These are the activations of a small neural network, seen along a few directions. Each row is one input.
In each table, some parts of the input vary, and every possible input appears once, in random order.
A made-up example of a description, with smaller parts first: line(4) and (point or ring(11) or (values(3) and ring(8))).
Shared parts are said once, and a part with two or three values counts as separate values.
(in the rows, 128 means zero)

Other details of the inputs vary at random and push rows far along three fixed directions, the same in every table; ignore that.
To show where, the next rows are all for the same input, with only those details redrawn:
[110 117 110 138 131 154 126 137 128 143 137 128]
[128 129 100 162 128 154 147 131 146 149  99 105]
[150 127 107 128 106 143 127 144 140  77 131 119]
[ 61 158 106 132 118 109 120 167 154 110 121 154]
[ 92 101 120 111 135 156 103 143 106 139 181 151]
[110 112 111 135 133 158 124 136 123 148 143 129]
[139 111 116 104 109 147 108 147 120  73 170 137]
[ 99 103 118 119 135 159 110 139 110 144 170 143]

A family of inputs:
x1: [109 113 133 109 138 136 118 124 107 154 146 125]
x2: [174 135 139 136 122 118 143 129 139 100 114 127]
x3: [ 32 170 102  96 111  88 124 191 154 116 118 151]
x4: [149 123 133 164 141 138 145 110 135 163 106 122]
x5: [ 98 113 143 115 146 138 101 126  97 138 173 154]
x6: [143 123 136  81 112 118 112 134 114  81 169 137]
x7: [104 108 134 134 143 149 103 110 104 141 161 144]
x8: [122 125 128 157 140 143 124 109 127 147 122 125]
x9: [136 118 118 149 133 146 138 104 129 164 102  97]
x10: [132 125 135 156 140 137 133 113 130 157 119 130]
x11: [121 123 136 145 141 134 122 117 123 149 135 142]
x12: [155 134 135 123 116 124 115 124 130  73 151 140]
x13: [145 118 130 134 137 133 152 118 128 175 105 109]
x14: [130 126 143 140 145 127 134 124 125 157 128 140]
x15: [107 106 136 103 138 132 112 124 103 155 162 143]
x16: [152 127 142 153 144 131 151 123 131 170 110 125]
x17: [ 76 202 124 166 124  68 152 158 185 123  54 148]
x18: [140 134 129 159 144 139 142 109 133 159 116 120]
x19: [118 118 110 137 133 153 132 138 128 146 133 123]
x20: [100 159 121  93  97  83 104 153 144  39 131 145]
x21: [178 139 121 127 108 118 150 125 145  96  92  98]
x22: [110 141 136 151 143 114 135 129 138 155 113 145]
x23: [ 99 103 118 119 135 159 110 139 110 144 170 143]
x24: [129 122 139 140 145 139 128 119 115 156 136 133]
x25: [148 121 130 136 135 131 155 120 130 174 103 109]
x26: [132 125 128 162 139 143 132 107 130 153 114 123]
x27: [134 122 120 143 134 140 140 109 129 163 102 100]
x28: [156 119 139 117 122 131 108 122 116  79 156 138]
x29: [154 118 125 107 111 131 118 121 121  85 138 113]
x30: [119 120 128 121 133 133 130 120 118 155 127 121]
x31: [135 124 141 147 142 129 138 123 128 159 125 139]
x32: [129 121 131 149 147 146 129 109 120 154 124 121]
x33: [123 123 122 134 132 134 135 115 126 158 113 113]
x34: [134 129 126 163 142 142 136 109 132 153 107 115]
x35: [181 128 123 127 110 121 147 122 141 101 102 101]
x36: [101 137 133 117 133 110 133 139 129 158 120 133]
x37: [135 126 109 147 134 154 149 138 135 157 111 107]
x38: [149 124 122 108 111 129 123 123 123  85 129 110]
x39: [104 120 120 128 131 135 117 115 122 143 127 119]
x40: [175 127 126 119 110 117 144 127 139  99 109 110]
x41: [151 109 139  89 109 119 112 134 115  85 165 141]
x42: [159 129 125 108 112 124 128 123 129  92 136 116]
x43: [ 41 177 125 113 121  72 119 162 153 117 106 158]
x44: [102 111 149 112 148 136 101 125  99 143 176 160]
x45: [111 114 104 110 123 152 136 143 124 153 131 108]
x46: [162 122 128 113 108 119 128 126 132  91 128 119]
x47: [136 119 135 122 136 126 144 127 122 169 120 119]
x48: [ 71 196 119 140 117  59 153 166 179 129  58 138]
x49: [149 126 146 100 123 123 108 131 114  78 177 153]
x50: [129 128 122 167 140 145 131 104 134 148 106 114]
x51: [180 131 122 128 107 123 146 122 143  98  99  99]
x52: [151 131 122 109 109 123 126 128 127  82 123 107]
x53: [133 119 137 120 135 124 142 130 121 168 125 124]
x54: [168 130 139 125 121 124 128 126 128  89 134 133]
x55: [ 84 104 129 102 133 139  95 120  98 138 171 143]
x56: [187 136 127 150 120 136 144 115 140  94 100  99]
x57: [153 121 143 110 122 128 111 127 114  81 160 144]
x58: [146 135 128 166 140 134 147 112 139 157  97 117]
x59: [ 39 172 124 111 120  77 111 156 149 118 128 166]
x60: [125 124 140 141 142 131 128 122 123 152 133 141]
x61: [146 121 134 116 122 131 105 122 117  73 157 138]
x62: [153 117 135  92 114 126 115 130 113  88 152 121]
x63: [121 122 134 116 133 125 133 127 121 157 128 127]
x64: [124 111 152 120 148 136 118 126 104 158 163 151]
x65: [184 133 131 151 117 126 140 117 145  93 107 116]
x66: [176 124 146 118 123 122 128 131 124  91 143 135]
x67: [111 163 127  92  98  79 117 160 145  53 125 144]
x68: [159 135 130 138 114 125 119 121 137  73 125 126]
x69: [ 77 197 123 167 125  66 152 157 184 125  58 153]
x70: [140 114 132  98 113 124 110 126 116  95 156 134]
x71: [133 123 120 138 137 141 141 112 125 163 104  96]
x72: [132 130 106 153 133 153 153 136 142 155 101 106]
x73: [157 114 149 109 118 122 109 132 117  80 169 156]
x74: [ 90 102 136  98 135 136  97 122  97 146 176 150]
x75: [ 93 104 129 105 137 142 104 118  98 147 163 135]
x76: [161 131 119 120 111 127 134 120 135  89 108  98]
x77: [176 135 123 149 118 137 139 112 138  88 103 103]
x78: [ 71 179 126 146 131  87 127 150 157 114  96 149]
x79: [175 136 143 124 118 112 137 136 136  87 125 133]
x80: [159 121  95 114  99 148 143 141 141  95 113  89]
x81: [133 121 122 139 135 142 141 111 126 163 104  99]
x82: [121 126 144 126 148 133 122 124 112 154 158 145]
x83: [108 100 140 103 137 132 112 124 104 159 165 147]
x84: [ 86 136 119 134 129 121 122 124 134 146 113 125]
x85: [131 117 146 130 148 136 125 122 110 158 148 142]
x86: [ 84 118 143  95 135 110 112 143 111 152 164 164]
x87: [123 131 139 140 144 131 126 123 123 147 129 133]
x88: [182 143 123 156 114 127 144 116 148  86  94 107]
x89: [165 125 123 126 109 126 136 120 137 103 111 107]
x90: [ 28 158  99 101 109 100 113 178 150 115 128 154]
x91: [140 123 144 145 144 131 142 124 126 164 124 137]
x92: [132 125 129 128 136 128 142 123 125 165 114 114]
x93: [134 128 121 167 141 147 138 104 130 152 103 110]
x94: [127 127 133 150 143 140 131 114 125 151 120 124]
x95: [119 108 140 105 140 129 125 127 108 163 150 136]
x96: [130 132 127 127 136 130 143 121 127 164 119 111]
- Changing only one part turns x94 into x34. The same change can be made to x91. Which row results? => x31
- Changing only one part turns x20 into x76. The same change can be made to x86. Which row results? => x25
- What is each input in this table made of? => values(2) and line(4) and (point or line(11))
- Change only the values(2) part in x42. List by row number the other rows that result. => x18
- Change only the values(2) part in x20. List by row number the other rows that result. => x61
- Change only the line(11) part in x12. List by row number the other rows that result. => x4, x7, x8, x10, x11, x26, x50, x65, x68, x73
- Change only the line(4) part in x14. List by row number the other rows that result. => x22, x65, x66
- Start at x52 and move only the line(11) part, one step at a time. The first step leads to x71. Which rows follow, in order? => x1, x62, x67, x96, x92, x36, x48, x47, x53
- Which other rows agree with x24 in the line(4) part and the values(2) part? List them by row number. => x5, x16, x37, x56, x64, x66, x78, x79, x82, x85, x87

A family of inputs:
x97: [183 116 128 161 141 151 151 119 134 142 123 119]
x98: [192  77 140  94 133 159 124  92  81 130 154  90]
x99: [136 138 122  83 108 109 123 153 128  61 148 139]
x100: [ 79 134 127 122 147 119 138 145 123 184 111 131]
x101: [183  82 139 125 130 166 117  92  89 116 146 106]
x102: [187 129 132 151 118 127 158  99 138 144  80  87]
x103: [138 141 151 111 114  85 104 134 129  59 140 154]
x104: [ 58 166 110 153 148 105 157 130 154 197  70 120]
x105: [189  70 119 110 120 188 120 117  97 129 165  90]
x106: [130 163 137 116  99  78 125 140 156  77 106 139]
x107: [ 46 177 154 147 176 118 113 140 117 187 137 151]
x108: [ 83 170 104 125  95  90 124 169 171  77  93 128]
x109: [100  96 149  71 127 134  78 165  85  74 216 186]
x110: [186  98 139 141 141 157 133 109 112 136 154 128]
x111: [153 107 124 114 135 150 139 114 112 143 139 108]
x112: [134 164  89 131  87 112 140 158 172  58  94 111]
x113: [149 125 116 186 151 159 181 103 142 240  78  96]
x114: [119 160 114 135 107 108 130 154 153  60 109 147]
x115: [125 151 138 101 102  88 123 164 143  80 133 157]
x116: [174 115 138 137 124 137 148 117 130 150 113 108]
x117: [ 82 179 115 141 110  82 126 142 158  70  89 149]
x118: [109 140 117  97  95 106  98 146 139  61 139 130]
x119: [157 124 137 140 126 128 146 115 134 156 104 109]
x120: [ 60 152 137 163 161 104 137 154 145 200 103 163]
x121: [ 31 160 118 169 153 114 128 122 145 191  91 153]
x122: [163  91 109 124 119 175 124 105 115 132 150  92]
x123: [ 21 159  99 157 141 117 127 131 155 203  96 133]
x124: [189 128 132 171 132 135 156 117 145 138  84 103]
x125: [137 143  91 166 117 141 154 107 156 147  72  76]
x126: [130 180 103 122 104  89 158 167 172  68  80 121]
x127: [ 76 129 132 151 148 130 119 116 123 174 110 138]
x128: [134 146 136 100 101  95 120 141 141  70 147 153]
x129: [ 80 122 152 142 160 118 116 131 118 188 141 162]
x130: [100 148 105 106  97 112 112 157 149  66 141 138]
x131: [175 119 134 160 138 143 144 106 134 139 120 119]
x132: [ 53 149 121 134 155 112 148 157 136 206  94 135]
x133: [139 106 130 142 138 156 130 125 113 144 124 124]
x134: [133 145 129 124 104 107 120 149 143  51 113 138]
x135: [ 52 145 129 135 150 115 138 153 135 207 137 170]
x136: [125 153 119 130 105 108 122 139 148  53 114 140]
x137: [173 142 121 160 120 126 164  97 148 148  80  94]
x138: [149 140  84 167 117 155 166 136 164 145  77  81]
x139: [147 186 142 129 128 116 118 138 137  53 142 130]
x140: [164  87 118 120 120 170 121 111 111 134 143  88]
x141: [149 104 125 142 135 163 130 110 114 131 138 122]
x142: [ 35  89 148  74 169 141  83 116  67 207 217 176]
x143: [ 85 126 132  88 121 120  92 168 112  65 192 189]
x144: [204  95 136 127 126 159 150 123 116 146 136 106]
x145: [140 130 136  77 107 103 116 151 121  57 145 133]
x146: [160 121 118 128 132 139 149  97 119 142 107  90]
x147: [165 124 103 154 113 147 147 106 142 135  77  66]
x148: [ 64 132 151 145 160 106 109 121 123 191 132 164]
x149: [ 72 129 143 145 159 118 117 122 124 185 146 166]
x150: [141 166 120 113 100  84 142 147 159  62  78 108]
x151: [ 45  75 158  95 167 154  75 125  63 190 214 183]
x152: [160  54 158  76 142 175  98 106  63 156 241 155]
x153: [197 102 134 131 123 154 138  86 118 140 138 104]
x154: [126  90 173  66 128 114  67 138  82  71 230 188]
x155: [190  70 117 110 122 190 123 125  99 129 167  91]
x156: [163 127 134 164 139 133 137  93 137 144 110 117]
x157: [127 150 141 118 115  86 109 131 137  62 143 161]
x158: [188  97 133 115 131 153 135  93 106 136 123  83]
- Changing only one part turns x105 into x112. The same change can be made to x151. Which row results? => x136
- Changing only one part turns x100 into x99. The same change can be made to x134. Which row results? => x141
- What is each input in this table made of? => values(2) and (point or (ring(5) and line(6)))
- Start at x122 and move only the ring(5) part, one step at a time. The first step leads to x104. Which rows follow, in order? => x128, x149, x136
- Change only the values(2) part in x133. List by row number the other rows that result. => x114
- Change only the line(6) part in x102. List by row number the other rows that result. => x106, x115, x116, x119, x144
- Change only the values(2) part in x111. List by row number the other rows that result. => x145
- Change only the line(6) part in x147. List by row number the other rows that result. => x105, x108, x118, x140, x155
